Each row below holds a small network's activations on one input, seen along a few directions.
Each table varies a few parts of the input and shows all the possible inputs, shuffled.
Descriptions start from the smaller parts, as in this example, which fits no table here: one of 2 separate values, together with either a single point or one of 9 places around a ring or (one of 4 places along a line, together with one of 8 places around a ring).
Shared parts are said once, and a part with two or three values counts as separate values.

Other details of the inputs shift rows strongly along three fixed directions, in all tables alike. That doesn't count.

Table:
row 1: [  3 -13 -23  -5  14  11   6  10   2  -2 -13   6  -2]
row 2: [ -4  25  39 -16   1 -14   5  -3  -7  -5   9 -18  -6]
row 3: [-15 -16   6 -10  -3  -9   3   4 -11   3   9  13  19]
row 4: [ 19   8   5 -13  27  15  24   2  -5 -11 -11  -8 -29]
row 5: [-17 -14   7  -5   2  -8  -7 -11   7   5   2   9   5]
row 6: [  2   5 -37  39 -21  19 -28   0  16   2 -12 -11  13]
row 7: [  9  14  33 -21   3 -13   3 -16  -5  -4  22 -10 -18]
row 8: [ 25  40   2   8 -32 -20 -31  -8   5  -1  31 -44  -3]
row 9: [-13 -18   7  -7  -4  -9   1 -13 -10   3   7  20   7]
row 10: [  3  -6 -13   7  10  20  11   5  -7  -6 -14  11  -1]
row 11: [  8  10   6  -8  31   9  24   8  -1 -10 -19 -18 -22]
row 12: [-18  -5   2   9 -13  -6 -11  -7   0   4   2   3  18]
row 13: [ -6 -11  -2  10 -15  -6  -9 -11  -8   3  10  10  11]
row 14: [  5  22  33 -23  -1 -14   5   6 -13  -5  19 -16  -4]
row 15: [-11  -4   9  -1  -8  -1  -2  -3 -14  -1   3  19  11]
row 16: [  8   8   8  -7  30  11  24   8  -1  -9 -18 -19 -23]
row 17: [ 12  -5 -34   8   4  15 -14   7  14  -2  -8   0  -3]
row 18: [ 15  17   4 -18  26  13  21  22  -8 -13 -14 -10 -16]
row 19: [  4 -16 -20  -5  17  14   2  10   7  -2 -10   8  -4]
row 20: [-14 -21   3 -14  -2 -12   0  -2  -6   6  10  12  12]
row 21: [ -9  -3   4   9 -19   1 -12  -5 -10   1   7  15  14]
row 22: [ 11  -5 -15   5   7   1  21  23  16  10 -14  12  -4]
row 23: [ -9 -15   0  -6  -3 -11   0   3  -8   4   9   6  12]
row 24: [ -1  14  35 -18   4 -17   5 -12  -1  -1  14 -23 -13]
row 25: [-17 -16   8  -4   2  -6  -6 -10   6   6   3   8   4]
row 26: [ 40  49 -27  34 -27  17 -31  -4  12 -10   4 -40 -13]
row 27: [ -5   3   6  15 -16 -17   2   1  20  20   2   6   6]
row 28: [  4  -5 -34  14  -2  15  -8  13   3  -2 -12   4  11]
row 29: [ -8 -12   4   1  -5  -8   1  -9 -12   1   6  14   7]
row 30: [  7   7   0  22 -33 -17  -9  -6  15  18  13  10   9]
row 31: [ -6 -12 -15   4  15  13   6   2   7  -1 -21   4  -5]
row 32: [-12 -19   8  -9   0  -8  -3 -14  -5   3   9  23   5]
row 33: [ -9  -5  -8   8  12  20   6  11   1  -4 -23   6   2]
Each input here is: one of 3 separate values, together with either a single point or (one of 2 separate values, together with one of 5 places along a line).
Changing only the choice among 3 separate values turns row 12 into row 26. The same change can be made to row 6. Which row results?
Answer: row 10
Change only the choice among 3 separate values in row 30. List by row number the other rows that result.
Answer: row 22, row 27
A walk changes only the place on the line of 5. It starts at row 15 and steps to row 26. List the rest of the walk in order.
Answer: row 29, row 9, row 32

Table:
row 34: [-14 -22 -20  14 -17  12 -12   2  -9   2  -6  41  28]
row 35: [ -2  17  22 -10 -11 -25   2   2 -15  -3  15 -25   7]
row 36: [-12 -34   2 -25  19   6  13   4  -6   0   5  30   6]
row 37: [ 18  26  27 -11  11  -3  29   5 -16  -8   9 -28 -15]
row 38: [-21 -37  -4 -20  22 -11  17   6 -11   2  -8  13   9]
row 39: [ 17  17   5  -7 -17  -8 -23 -14   3  -2  25  -8  -5]
row 40: [-12 -13  12 -18   0 -27   4 -10  -9   6  19  -3   8]
row 41: [ 26   5  -8  -9  32  11  28   2  -2 -11 -13 -13 -31]
row 42: [ 12  11   0  22   2  19  13  10   8   3 -20   1 -15]
row 43: [ 14  14  -7  15  13  24  22  20  14   0 -24  -6 -12]
row 44: [  3  11  -5  35 -33   4 -17  -1  15  13   2   0  11]
row 45: [ 10  17  16  -5 -16 -26  -5 -21  -7   1  25 -17  -4]
row 46: [ -4 -13  -2  -6  -3 -16   2 -13  -3   3  14   1   7]
row 47: [ 13  10 -11  10  10  10   8   2  20   3 -19   1 -16]
row 48: [ -2 -10 -16  14  -9   2 -14   4  27  14   0  -4   3]
row 49: [ 15   4 -29  28 -13  13 -19  -1  36  10  -3 -12  -4]
row 50: [ -5   3  30 -28  31 -10  38   2   4   2  -8   6 -16]
row 51: [  4  -5 -15  22 -15   1 -16 -11  22  11  -5   9  -5]
row 52: [-16 -40 -29  14   1   3   4  -8  -9   5 -16  37  11]
row 53: [ 23   5  -6 -24  33  22  15  19   3 -12  -6 -13 -26]
row 54: [-19  -9  27  -6   2 -19  15  -7   1  10   2  25   7]
row 55: [-14  -8  19 -16   7 -19   8  -2  12  11   6   3   1]
row 56: [-26 -46 -21   6   6   4  -3  13  19  16 -17  24  17]
row 57: [  2   2  40 -14  -2 -22   7 -14   8  10  20  -2 -20]
row 58: [ 10  31  39 -20 -18 -26 -12 -15 -12  -5  37 -10  -2]
row 59: [  1  16  -2   2  -2  -9  -9   6  19   7  -6 -19  -3]
row 60: [ 16  11 -21  27 -18   0 -14 -10  -2  -2   1  -7  -4]
row 61: [ 10  16   3 -14  -3  -3  -8  -4  -1  -5  14  -4  -2]
row 62: [  8 -21 -25   4  -1  19 -12   1   6   0   0  19   1]
row 63: [-13 -30 -15 -19  19   8   5  11  -4  -1  -8  28   9]
row 64: [-21   0  20 -13  40  21  10 -14 -16 -23 -23 -10 -15]
row 65: [-13 -40 -29  18 -12  -2 -10 -15  -4  10  -3  30  14]
row 66: [  4 -25 -12   7   1   2   3 -10  -3   4   2   8  -8]
row 67: [ 19   9 -22  24 -13  31 -12  10  -4  -6  -9   7  -3]
row 68: [ -9  16 -18  33 -12  31 -36 -18   1 -16 -17 -25   4]
row 69: [-10   3  23  -1   1  -8  19   0   1   7  -6  15   2]
row 70: [  6  10  -6  12 -26  -2 -28 -10  -4  -2  14  10   6]
row 71: [-24  -7 -12  14   1  20 -30 -26  -1 -12 -14  -8   5]
row 72: [ 16   6   7  -5 -13  -1 -19 -11   1  -2  23  -4 -13]
row 73: [-35 -29  20 -17  -5 -31  -3  -3   7  19   9  18  21]
row 74: [  1  10 -22  11 -24   0 -37   8   4  -2   7  -7  18]
row 75: [ -6  22  29  -4  23  26   4  -9 -16 -22 -13 -34 -19]
row 76: [  5  15 -22  34 -20  14 -19  20  21   8 -15 -20   8]
row 77: [  2  33  51  -3 -25 -31   0 -16  -1   6  24 -12  -9]
row 78: [  2  -3  -4  19 -16   2   2  -2 -12   4   4   2  11]
row 79: [ 27  14 -17   6  26  17  24   7  -4 -13 -21 -12 -24]
row 80: [  0  17   8 -10 -11  -5 -12  12  -9  -7   8 -10  10]
row 81: [ 14  18 -27  23 -23  22 -26  16   3  -3   1 -12  11]
row 82: [ -6   0   5  -4 -17 -26  -6 -19  -6   5  22  -4  13]
row 83: [  5 -19   4 -22  34   3  35   3  -6  -4  -3   0 -15]
row 84: [  7  14 -11   8  15  16  14  27  14  -3 -32 -13 -11]
row 85: [  0  24  33 -17 -14 -40  -7  -7 -13  -1  30 -34   3]
row 86: [-46 -43  10  -3   6   8 -20 -30  -8  -2   1  13  16]
row 87: [  7  -4  -9   4  25  16  23   5  12   1 -31  15 -24]
row 88: [ -6 -12   8 -30  35  -9  32  11 -15  -6 -13  -5  -9]
row 89: [-23 -28   2   6 -12 -12   9  -9 -20   7   2  31  26]
row 90: [  8  27   5  -6 -15 -10 -21   0  -2  -5  21 -15   5]
row 91: [ 17  10 -26  29 -17   7 -21  -7  32   9  -5  -7  -6]
row 92: [  1  -5   5 -16  33   0  38   6 -15  -9 -11   5  -8]
row 93: [-15 -20  -9   9  -2   2  11  11 -15   5  -4  10  20]
row 94: [  8  26  27  -8 -22  -8 -10  -1 -11  -3  29 -12   7]
row 95: [ 14  10 -30  27 -13   8 -20  -2  34   8  -6  -9  -2]
row 96: [ 18 -11 -23  11   4  10   1  -5   5   1  -1  -6 -10]
row 97: [-20   0  33  -5  -9 -17  10   6  -1  14   9   4  14]
row 98: [  2  11   2 -17  -6  -9 -18   5  -2  -4  11 -11   4]
row 99: [-26 -27 -23  14  -9  -4  -9   2  17  17 -13  27  23]
row 100: [-28 -12   9   0   2   6 -28 -32  -4 -10   1  -8   4]
row 101: [ 17  22 -29  23 -23  20 -23   6   6  -7  -1  -4  10]
row 102: [  9  17   2  -7  31   7  22  23  13  -5 -27 -17 -20]
row 103: [-23 -13  18  -6   5 -16  16  -2   4  10  -1  25  13]
row 104: [ 11   2 -22 -13  27  22   9  18   0 -11 -19   3 -10]
row 105: [ 16  30   7   5  10  10  20  11  13  -4 -15 -16 -16]
row 106: [-11 -20  12 -13  12  13  20  11 -22  -1  -5  35  10]
row 107: [-22 -45 -21   4  -6  -8  -6  -3  -2  13   7  17  23]
row 108: [ 16   8 -15  32 -22  10  -9  -2  -8   1  -1  -9  -1]
row 109: [-33 -29  22 -24   2  -8   8  16 -25   4   6  29  29]
row 110: [ 31  20 -19  -8  17  21   0   8  10 -14  -5 -14 -22]
row 111: [-33 -22   6   2  -6 -18   0   1   6  14  -2  28  25]
row 112: [  6  11  35  -8 -15 -25  -5 -18  15  13  29 -13 -11]
row 113: [ 14  13   1  -1   5  17   7   7 -12 -12  -9   9 -12]
row 114: [  2   3  -5  23 -29  -8 -11 -13 -11   2   8   2   8]
row 115: [ 11  13 -31  14  -8  23 -14  18   2  -8 -11  -2   8]
row 116: [  2  21  26 -17 -14 -37  -5 -15  -9   2  32 -29   0]
row 117: [  0 -11 -15   7 -19 -13 -24  -3   6   7  17 -21  10]
row 118: [-11   0  19  -3 -14 -19   1   5 -18   4  15 -15  17]
row 119: [  8   2 -21   5  16   7  12  11  -4  -7 -15  -8  -3]
row 120: [ 15  13   9  -8 -13  -7 -19 -14  -1  -4  21  -3 -12]
row 121: [ -1   4   8 -10  15  -4  26  10 -16  -7  -6  -8  -1]
row 122: [ 29  16 -17  -9  26  26  12  10   1 -15 -18  -2 -26]
row 123: [  0  -4  12 -36  22  -4   7  11  -7  -7   3  -3  -7]
row 124: [-24 -49 -16 -15   9   6  -7  13  -3   6  -3  31  21]
row 125: [ 10  -5  -5 -16  27  18  18   5 -10 -11 -17  21 -21]
row 126: [ 14  17 -20  10 -10  11 -18   3   4  -8   3  -2   5]
row 127: [  5  24  20   0 -20 -22   1 -11 -12  -2  23 -21   6]
row 128: [  4  19  27 -17  28   0  37  18   2  -5 -17 -11 -18]
row 129: [ -2   7  23  -1   8  -9  16  -5   3   4  -5  10 -14]
Changing only one part turns row 87 into row 57. The same change can be made to row 47. Which row results?
Answer: row 112
Changing only one part turns row 72 into row 113. The same change can be made to row 83. Which row results?
Answer: row 127
What do these inputs look like to the network?
Answer: one of 6 places along a line, together with either a single point or (one of 3 separate values, together with one of 5 places along a line)
Change only the place on the line of 6 in row 53. List by row number the other rows that result.
Answer: row 63, row 81, row 90, row 104, row 115
Change only the choice among 3 separate values in row 38. List by row number the other rows that result.
Answer: row 73, row 123

Table:
row 130: [-32 -52  -2   1  -2 -13  -1 -20  -1  17   2  45  18]
row 131: [ 15  -9  -3 -17  19  -4  20  10  -1   0   3   5 -14]
row 132: [  6  -8 -30   2   9  24  -2   5 -14 -15 -13   3   4]
row 133: [  2  -9 -29  -2  24  23   0   3  -4 -14 -19  -8  -4]
row 134: [-16 -12  11 -20  21   4  10 -11 -19 -12  -4   3  -2]
row 135: [-16   2  28  -3 -23 -25   0  -5 -12  10  19   7  17]
row 136: [ 22  21 -21  26 -43 -19 -49 -17  29  11  31 -35  -1]
row 137: [ -7  -1  -6   7 -25  -5 -24   6  -3   3  17  -2  23]
row 138: [ -9  -8  18 -25  22   1   7  -5 -12 -11  -2  -7  -9]
row 139: [-22 -28 -25  37 -28   7 -14   0  -2  13 -10  37  35]
row 140: [  1  -4  26 -24  20  -5  31   1  -9   0   4  18 -11]
row 141: [ -3  -5 -15   7  18  28   4   9   7  -6 -25  -3  -8]
row 142: [ -8  -9  -5   1  16   1  15  16   8   4 -17  -1   1]
row 143: [ 27  40  -9  12  -6  13 -23   4  19  -7   1 -51 -17]
row 144: [-13 -11  -8  11 -22   2 -24 -19 -22  -7  13  16  25]
row 145: [ -1 -12  16 -13 -17 -28  -3 -13  -5  10  28  11   6]
row 146: [  5 -13 -32  25 -32   0 -27 -10   9  11  10  14  12]
row 147: [-24  -7  34 -26  -9 -28 -17 -19 -16   1  29  -7  13]
row 148: [ -8  -8 -26  31 -28  -9 -21   0  22  18  -2   0  20]
row 149: [ -8  -9 -27  23 -34   5 -37   3   3   8   9   6  32]
row 150: [ 10   7  -4  -8  13  19   1   4 -16 -17  -6  -8 -13]
row 151: [  3 -11 -22  13  14  21   5   1  19   3 -21  13 -10]
row 152: [  6  -3  29 -19  24  -8  24 -14  -1  -2   3   0 -27]
row 153: [  4  10  29 -16  13 -12  36  10 -10   1  -1  -1 -13]
row 154: [-17   0  40 -18 -16 -20 -13 -21 -30  -6  31   7  12]
row 155: [ 14   0 -28   4   9  28  -6  11  -8 -16 -16  -6  -6]
row 156: [ -5   5  28 -23  27   3  16 -15 -21 -18   0  -8 -15]
row 157: [ 17   8 -18  25   3  18  15  12   5  -1 -22   4  -8]
row 158: [ -7   4  32 -41  30 -13  19  -4 -20 -15  11 -18 -11]
row 159: [ 32  46  -8  15 -14  19 -19   6   6 -12   4 -41 -17]
row 160: [-37 -40 -25  26 -13  15 -22  -7   3  10 -14  33  32]
row 161: [  6   0 -16   9  14  31   7  13  -6 -10 -20   6  -4]
row 162: [ -3  -9 -32  17 -26   8 -39  -1  -6  -2   8   3  24]
row 163: [ -1   8  29 -26  21 -12  24   5   4   0  -5  -3 -15]
row 164: [  1   6  34 -42  24 -10  18   7 -28 -16  14 -10 -11]
row 165: [  7  10   6  12  12   5  20   2  10   1 -17  -7 -16]
row 166: [  5   0 -19  13  15  31 -10  -4  -1 -16 -22  -7 -13]
row 167: [ 17  -9 -28   9  13  14   2   1  20   1 -16  -5 -19]
row 168: [  8 -17 -25   1  14  18  15  16   8   2 -18  22  -2]
row 169: [ -8 -35 -30   3  24  21  16  11  18   5 -31  28  -1]
row 170: [ 36  47   0  -9  -4   3 -15  -3 -12 -20  19 -49 -17]
row 171: [ 27  47  39 -18   1 -16   3 -11  14  -4  23 -44 -35]
row 172: [ 17 -17 -35   5  11  14   7  11   6   3 -12  12  -7]
row 173: [ 40  45 -11  21 -18   1  -4  11  16  -1   1 -40 -17]
row 174: [-15 -17  27 -24  29  -1  41  10 -17  -2 -14  41  -1]
row 175: [ 17  42  26   3  -1  -8   4  -7   8  -3   5 -40 -22]
row 176: [  6  -2 -29   5  15  25  -6  -1   0 -15 -19 -13  -6]
row 177: [-17  -4  24 -11 -18 -14 -17 -18 -26  -4  26   8  15]
row 178: [  1  -4 -17  11  15  16  14  13  13   1 -29  -4  -5]
row 179: [-27 -19  14  -4 -27 -15 -16  -4 -12   9  20  19  33]
row 180: [ 22  42  19 -11   1 -14  -2   2  16  -1   9 -36 -21]
row 181: [-17   5  42  -8 -21 -31   4 -11 -17  10  26   7  16]
row 182: [-21 -17   9   3 -27 -32  -2   4  -4  18  20  20  32]
row 183: [-38 -46  10 -22  35  10  20  -6 -23  -6 -18  36   6]
row 184: [ 11   5  22 -30  19 -10  27  10  -3   1   9   2 -13]
row 185: [ 21   5 -21  15   6  24   6   7  10  -4 -14   9 -12]
row 186: [ 18   9 -27   7   7  15   4  23   9  -1 -18   4  -4]
row 187: [-24 -14   8   2 -18  -9 -20  -9   3   8  10   3  21]
row 188: [ -3   8  33 -12  20 -12  33  -1   0   3  -6  -5 -17]
row 189: [  2  10   0   1   7   4   4   4  13   1 -12  -1 -11]
row 190: [ 17  30  -8  35 -48  -8 -48 -25  29   9  24 -25   1]
row 191: [-11   4  24  -9 -21 -24  -3  -4  -7   9  19  16  13]
row 192: [ 18   9 -28   7   7  14   4  26  10  -2 -17   3  -3]
row 193: [ 11  36  35  -6  -4 -15  -1 -11   8  -2  11 -20 -18]
row 194: [ -8   7  38 -34  28  -6  19 -17 -25 -17   7 -12 -16]
row 195: [ 19  39  21  -4   0 -13   3   2  11   0   8 -45 -17]
row 196: [ -4   0 -24  31 -38  -1 -31  -4   8  11   4  21  25]
row 197: [  7  14  26 -18  14  -7  30  13 -10  -3  -3 -10 -10]
row 198: [ 11   2 -18  18   9  16  22  15   2   1 -24   9  -7]
row 199: [  6   6 -15  24  10  21   8   4  12  -2 -27  -5  -9]
row 200: [ -4   3   0  10   4   4   8   3   8   4 -14  -6  -4]
row 201: [ 14   1  26 -21  19  -6  27  -7 -11  -4   8   7 -23]
row 202: [ 10   6  24 -26  19  -4  29   6  -4  -2   4   5 -19]
row 203: [-25 -26 -21  30 -24  -5 -12  -4  15  19  -9  22  25]
row 204: [ -7 -14  12 -21  20  -8  18   3   8   7  -1  10  -5]
row 205: [ 13   4 -30   6  10  30  -3   4 -14 -19 -14  -4  -5]
row 206: [  4  -5 -18  13  14  11  18  14  17   4 -28  -2  -8]
row 207: [-21 -12  23  -7  11   4   7  -7  -7  -2  -5  10   2]
row 208: [-22 -25  29 -23 -10 -41  -3 -21  -2  17  31  12  12]
row 209: [-34 -36 -13   5 -10 -14 -11   6  10  17  -5  37  32]
row 210: [-21  -2  37 -13 -15 -45   5  -6   2  16  26  -3  14]
row 211: [-14  -5  13 -19 -15 -22 -15 -10 -26  -5  31   1  23]
row 212: [ 47  38 -14  17 -12   8 -14  -7  12  -6  10 -32 -29]
row 213: [  6   0 -13  11  13  32   7  12  -6 -11 -21   7  -4]
row 214: [  6  -3 -23  12   5  13  10  21   2   3 -19   4   6]
row 215: [ 26  36 -11  33 -59 -20 -60 -31  29  11  38 -43  -6]
row 216: [-28 -14  18  -8 -16 -21 -19  -7   0   8  21   1  24]
row 217: [-35 -24  13  -5 -17 -13 -26 -22 -13   3  16  13  22]
row 218: [ 21   2 -29   5   9  16   5  21  14  -1 -10   2  -7]
row 219: [  4 -14 -29   6  16  14   4  14  23   4 -18   7  -5]
row 220: [ 10  13  22 -17  15 -13  34  16  -6   1   0  -9 -11]
row 221: [  9  -3 -27   7   6  17   8  20   7   0 -22  16   1]
row 222: [-13 -24 -24  10  24  23  15  11  10   3 -38  33   0]
row 223: [-36 -35  14 -17  -4 -11   0 -18 -38  -3  15  38  31]
row 224: [ -4  -4 -28  29 -32  -4 -23  11   7  12   3   5  29]
row 225: [  8  31   4   8 -38 -18 -54 -18   7  -4  36 -46   5]
What do these inputs look like to the network?
Answer: one of 2 separate values, together with one of 6 places along a line, together with one of 8 places along a line
Changing only the choice among 2 separate values turns row 205 into row 134. The same change can be made to row 164. Which row results?
Answer: row 225
Changing only the choice among 2 separate values turns row 159 into row 141. The same change can be made to row 218. Which row results?
Answer: row 219
Changing only the choice among 2 separate values turns row 171 into row 202. The same change can be made to row 165. Which row results?
Answer: row 157
Change only the choice among 2 separate values in row 145. List by row number the other rows that result.
Answer: row 167
Change only the choice among 2 separate values in row 182. List by row number the other rows that result.
Answer: row 210
Change only the place on the line of 6 in row 221. List by row number the other rows that result.
Answer: row 174, row 186, row 191, row 192, row 196
Change only the place on the line of 8 in row 151. List by row number the other rows that result.
Answer: row 130, row 160, row 175, row 183, row 188, row 194, row 222
A walk changes only the place on the line of 6. It starts at row 144 and steps to row 223. List the rest of the walk in order.
Answer: row 205, row 132, row 170, row 211
